These are the activations of a small neural network, seen along a few directions. Each row is one input.
In each table, some parts of the input vary, and every possible input appears once, in random order.
A made-up example of a description, with smaller parts first: line(4) and (point or line(9) or (values(3) and ring(8))).
Shared parts are said once, and a part with two or three values counts as separate values.

Other details of the inputs shift rows strongly along two fixed directions, in all tables alike. That doesn't count.

Rows:
row 1: [ -7 -12   7 -24  -4   9  -3  -3  -7  -9  14   7]
row 2: [-13  -1  -4 -12   0   9  -7  -6 -12 -18   8   1]
row 3: [ -5  28  -6  14   4 -13  16   2   6  20 -20 -19]
row 4: [  8  -6 -18   8  -2  10   7  -6  12  -4  17  -4]
row 5: [  5 -14  -5   2 -10  16  11   0   6   1  17   3]
row 6: [ 12 -15   4   3  -9   9  -5   3   5  -5  12   8]
row 7: [  5  -3 -14  14  -1   5 -13  -2   2 -18  -1 -12]
row 8: [ -7  -6   4  11  -5  13 -10  -1  -2 -18   2  -5]
row 9: [ -8  -7   1   3  -3  10 -17  -3  -8 -17   2   0]
row 10: [-15   6  18  -1  10  -8  42   0  21  16 -46  23]
row 11: [ 14  24  10   4   4 -25 -13   9 -13  38  13 -24]
row 12: [  0  14  37   3  -8 -12  -4  14 -13  37   7 -27]
row 13: [  6  32   7   9   3 -22 -18   8 -19  29   0 -37]
row 14: [  6  -2 -19 -14   2  -4  -7  -3   1  -9  20   7]
row 15: [  0 -12  -8 -21  12  -6  24  -6  13 -13 -29  49]
row 16: [-19  17   8   9  14  -8  38  -3  15   8 -52  17]
row 17: [ -3 -18  12  -7  -6   9 -12  -1  -4  -7   7   6]
row 18: [ 11 -17   0  -4  -4   6 -10   1  -4  -3  11  12]
row 19: [ -3   3 -23  -9   5   1 -10  -4  -7 -19   6  -7]
row 20: [ 13 -10 -11  10  -1   1  -8   1   8  -8  12   0]
Description of these inputs: line(4) and ring(5).
Changing only the line(4) part turns row 4 into row 14. The same change can be made to row 16. Which row results?
Answer: row 2

Rows:
row 21: [ 0  6 -2  3 -1  3 -5  2 -8  0  2 -4]
row 22: [ -6   2   3  -9  13 -14  23   1  13   3 -41  26]
row 23: [-11   9   3  -2  15 -14  23  -1  10  -2 -47  26]
row 24: [-2 -1  9 -1 -3  4  4  2 -2  3  0  6]
row 25: [ 4  6 -8  7 -1  0 -2  2 -1  2  3 -8]
row 26: [  1   6  -3   3  -2  -2  -1   1   0   2   2 -13]
row 27: [-4  3  4  3  0  0 -7 -1 -6 -2  3 -7]
row 28: [ 2  0  1 -4  1 -6 -8  0 -2 -1  3 -4]
row 29: [ 6  2 -4  0  3 -5 -7  1 -2  2  2  0]
row 30: [-2  7 -5 -6  2 -1  5 -1 -3  4 10 -1]
row 31: [ -3 -44 -29   2  -5  33  -3 -16  20 -54   6  23]
row 32: [-1 -1 12  2 -4  3 -2  2 -4  6  7  0]
row 33: [-7  1  6 -2 -3  5  1  0 -3  0 -1 -3]
row 34: [ 0 -5  4 -5 -1 -2 -4  0 -1  2  4 -3]
row 35: [ 1  1 -1 -7  1 -5 -4  1 -3 -2  0 -2]
row 36: [-2  4 -4 -3  4 -2  3 -4 -1  3  8  1]
row 37: [  1   3  -3   6   0  -3  -3  -1   2   0   2 -10]
row 38: [ 5  0  6  6 -4  2 -1  2  1  8  9 -7]
row 39: [ 0  5  0  7  2  0 -6  0 -6  2  1 -4]
row 40: [ 5  2 -7 -4  1 -2 -5  2 -3 -1  2  1]
row 41: [ 4  4 -7 10  1 -2 -4  1  1  1  3 -7]
row 42: [ 4  0  4  3 -5  4  4  3  2  6  7 -4]
row 43: [ 5 -6  8 -4 -2 -2 -2  2 -2  7  8  3]
row 44: [-7 -1  7  1 -1  3 -1 -1 -1  0 -2 -3]
row 45: [ 5 -4  7 -7 -4  0  0  4 -3  7  8  3]
row 46: [ -1   1  -1   2  -4   3   4   1   3   3   1 -10]
Describe the family of inputs behind these rows.
Answer: values(2) and (point or (values(3) and line(4)))
List by row number the other rows that have the values(2) part in common with row 29.
Answer: row 27, row 28, row 31, row 32, row 34, row 36, row 37, row 38, row 39, row 41, row 43, row 44
Change only the values(3) part in row 35. List by row number the other rows that result.
Answer: row 23, row 26
Change only the values(3) part in row 42. List by row number the other rows that result.
Answer: row 24, row 45

Rows:
row 47: [ -5  35 -11   6  11 -22 -18   1 -17   2 -12 -28]
row 48: [ 12  10   8  -3  -1 -11   3   8  -1  26   7  -5]
row 49: [ -2  20  -2  21  -2  -1   8   1   5  15  -4 -27]
row 50: [ 14   8   0   6   1  -8   4   5   1  21  11 -10]
row 51: [-12 -19 -13  10   8   9  25  -8  27 -30 -49  38]
row 52: [ 14  18  -4   8   2 -14   9   7   4  27   7 -16]
row 53: [-18 -20   2  -5   9   8  25 -10  19 -30 -47  45]
row 54: [  3  11  24 -17  -1 -16   3   9 -10  30   9  -1]
row 55: [  0   4  27 -22   0  -8  -1   8 -15  26   9   8]
row 56: [ -6  13  22   5  -4  -5   1   6  -7  18  -4 -21]
row 57: [  7   5  14  -9  -1 -12   1   6  -4  24   7  -2]
row 58: [ 13 -24 -50  -9  -6  18 -51 -11 -16 -51  56 -11]
row 59: [  3 -35 -25  20 -24  50 -31 -13   1 -46  55 -21]
row 60: [-22 -24   7 -10   9  11  22  -8  14 -31 -44  50]
Changing only one part turns row 56 into row 57. The same change can be made to row 51. Which row results?
Answer: row 48
Describe the family of inputs behind these rows.
Answer: values(2) and (point or line(6))
Change only the values(2) part in row 55. List by row number the other rows that result.
Answer: row 60

Rows:
row 61: [ 0  3 -8 -3  1 -2 -4 -3 -2 -3  5 -9]
row 62: [ -3  13  -3   0  12 -14  13  -1   4   6 -23  13]
row 63: [ 0 -4  4 -7 -1 -1 -3 -1 -3  3 11  0]
row 64: [ -1 -10 -11   8   2  10   5  -5  10 -17  -7  15]
row 65: [  4   6   4  -4   7 -13  14   5   6  10 -23  16]
row 66: [-2 -2  3 -2 -6  8  0  2 -3  0  7 -4]
row 67: [ 3  0 -3 10 -3  5 -2  0  0 -1  5 -4]
row 68: [  0  -1  -5   5  -3   3  -3  -1   2  -3   4 -11]
row 69: [ 4  3 -7  3  1  0 -5  0 -3  0  7 -1]
row 70: [ 1 -1  3 -7 -3  1 -9  3 -9 -2  4  0]
row 71: [  3  10  -3   4  11 -14  13   1   7   7 -24  16]
row 72: [ -2   0   0   5  -2   2  -9  -1  -2  -6   0 -11]
row 73: [ 1  0 -1 -8 -3  1 -2  2 -5  0  9 -1]
row 74: [  2  -1  -4   7  -3   3  -3  -1   3  -2   4 -10]
row 75: [-1 -2  3 -1 -6  7  0  3 -2  2  5 -4]
row 76: [-3  3 -3  6 -2  6 -1 -1 -2 -2  7 -7]
row 77: [-5 -3  9 -2 -3  5  1 -2 -1  3  8 -4]
row 78: [ 7  0 -8  2  1 -3 -6  0  2 -2  4 -5]
row 79: [-3 -5 13  0 -4  3 -7  0 -5  1  6 -3]
row 80: [-5  5 -2  5 -1  6  0 -2 -3 -1  5 -8]
row 81: [ -7   8   8  -4   5  -6  19   2   5   7 -25  11]
row 82: [ 3 -6  8  3 -5  4 -1  1  1  5  8 -2]
row 83: [ -1 -20 -14  -8   4   9   7  -5  12 -25 -12  29]
row 84: [ -4  14  -2  -1  13 -13  14  -1   3   6 -23  12]
row 85: [  0  -4   9  -6  -1  -2 -10   1  -7   1   7   1]
row 86: [  1  39  32  -6   1 -29   1  13 -20  56   8 -32]
row 87: [ 3  1 -8 -1  1 -3 -6 -1  0 -2  5 -8]
row 88: [ -2 -19  -2   1  -1  11   6  -5  12 -15  -4  18]
row 89: [ 6 -7 -4 -5 -7  8 -9  2 -5 -3 19 -3]
row 90: [-1  2 -3  8 -2  6 -2 -1 -1 -2  7 -6]
row 91: [ 4 -5  4 -4 -2 -1 -3  0 -1  5 11  1]
row 92: [  7  -5 -12   1  -4   5 -13  -2  -1  -8  17 -11]
row 93: [-3  2  2  8 -2  4 -8  0 -6 -3  1 -5]
row 94: [ 2 -4  4 -6 -1 -1 -4  0 -2  4 11  0]
row 95: [  0   9   1   7   7 -12  14   2  11   8 -27   4]
row 96: [ -5   2  12   0   6  -9  17   0   8  10 -22  12]
row 97: [  2   1  -4  -1   2  -4 -12  -1  -4  -5   1  -7]
row 98: [-2 -2  8 -1 -6  6 -6  3 -7 -2  3 -4]
row 99: [ 4 -3  4  2 -6  6  0  4  0  3  4 -3]
row 100: [ -2   8   8   0   5  -8  17   5   6  12 -25  10]
row 101: [ -1  -9 -12   0   6   4  -4  -6   2 -22  -9  18]
row 102: [  0  -9 -16   0   5   5   2  -6   6 -18  -6  17]
row 103: [ 6 -6  4 -3 -2 -1 -4  1 -1  4 11  2]
row 104: [  0   1   0 -10  -2   2  -1   1  -5   1   7  -1]
row 105: [-3 -5  8 -1 -4  5  0 -1 -1  3  9 -4]
row 106: [ 1  2 -8 -2  0 -3 -5 -2 -1 -3  5 -7]
row 107: [ -4   2  -4   3  -2   3  -1  -2   1  -4   3 -12]
row 108: [ -2   1  -4   4  -3   3  -2  -2   2  -4   4 -11]
Changing only one part turns row 87 into row 68. The same change can be made to row 104. Which row results?
Answer: row 81
Changing only one part turns row 66 into row 73. The same change can be made to row 79. Which row results?
Answer: row 85
Describe the family of inputs behind these rows.
Answer: values(2) and line(4) and (point or line(5))
Change only the line(5) part in row 84. List by row number the other rows that result.
Answer: row 62, row 69, row 71, row 102
List by row number the other rows that have the values(2) part and the line(4) part in common with row 74.
Answer: row 68, row 72, row 95, row 107, row 108
Change only the values(2) part in row 107. List by row number the other rows that result.
Answer: row 61
A walk changes only the line(4) part. It starts at row 85 and steps to row 70. List the rest of the walk in order.
Answer: row 101, row 97
